Questions about the grid below. Indices start at 0.
1) Report the entry at row 2, column 0.
2) Report the entry in the bottom-left corner.
3) Report the entry at row 1, column 0.
4) Report the top-right entry.
5) Report the bottom entry of the column that holds the smallest entry.
6) Report the top-left entry.
7) Report the entry in row 0 and column 2.
8) Report the entry directly below the smallest entry.
[[134 129 123 124 117 122 111 122 121 121 133 120 143 122 127 143]
 [137 143 124 147 137 125 147 126 128 128 139 127 117 125 146 115]
 [135 136 124 137 127 124 130 124 125 125 136 125 128 124 137 128]
 [127 128 124 128 124 125 129 123 124 123 126 125 141 124 127 141]
 [135 130 123 126 118 122 113 122 122 122 134 121 141 122 128 141]
 [134 131 123 128 121 122 119 123 122 122 133 122 139 123 130 139]
 [129 133 124 135 129 125 137 124 125 125 129 126 133 124 133 132]
 [127 123 124 118 114 123 110 121 121 120 126 121 151 122 119 153]
 [130 131 124 131 124 124 127 123 124 123 130 124 137 124 130 137]
 [132 130 124 129 121 124 121 123 123 123 132 123 138 123 129 138]
 [146 144 122 142 127 122 125 125 124 126 147 122 120 123 146 118]
 [134 127 123 121 113 122 106 121 120 120 133 120 145 122 124 146]
 [134 135 124 136 127 124 131 124 125 125 134 125 129 124 136 129]
 [130 131 124 131 125 124 130 123 124 124 130 125 136 124 130 136]]
1) 135
2) 130
3) 137
4) 143
5) 130
6) 134
7) 123
8) 131

Questions about the matrix below.
1) Which number is the entry in the top-right corner?
2) Which number is the smallest entry in the last row?
3) Which number is the minimum?
4) Which number is the bottom-right entry?
5) Which number is the fifth entry, reading row by row?
6) Which number is the entry just right of the largest entry?
7) Which number is the entry in the top-left corner?
8) Which number is the top entry of the column that holds the largest entry?
[[131 131 125 129 130 132 127 127 130 128 133 128 144 133]
 [133 129 123 128 130 133 128 128 130 128 133 127 146 132]
 [127 129 128 129 129 129 128 128 128 128 131 127 134 130]
 [134 142 120 128 128 129 122 128 121 125 143 124 150 129]
 [129 131 125 127 127 129 128 128 129 129 131 128 137 128]
 [129 134 125 128 132 135 130 126 125 128 141 125 153 133]
 [131 142 122 129 130 131 123 127 120 126 143 124 147 129]
 [128 128 126 128 127 127 127 129 128 127 129 129 131 128]
 [134 130 123 127 129 130 127 128 126 126 133 126 139 129]
 [136 132 121 127 128 132 126 130 127 127 134 126 150 131]
 [127 130 127 128 129 131 129 127 127 126 136 128 136 130]
 [136 141 116 129 128 132 121 127 121 127 140 125 152 128]
 [129 132 126 128 130 129 126 126 124 128 135 128 134 130]
 [130 140 121 129 130 131 123 126 120 126 144 127 144 129]]
1) 133
2) 120
3) 116
4) 129
5) 130
6) 133
7) 131
8) 144
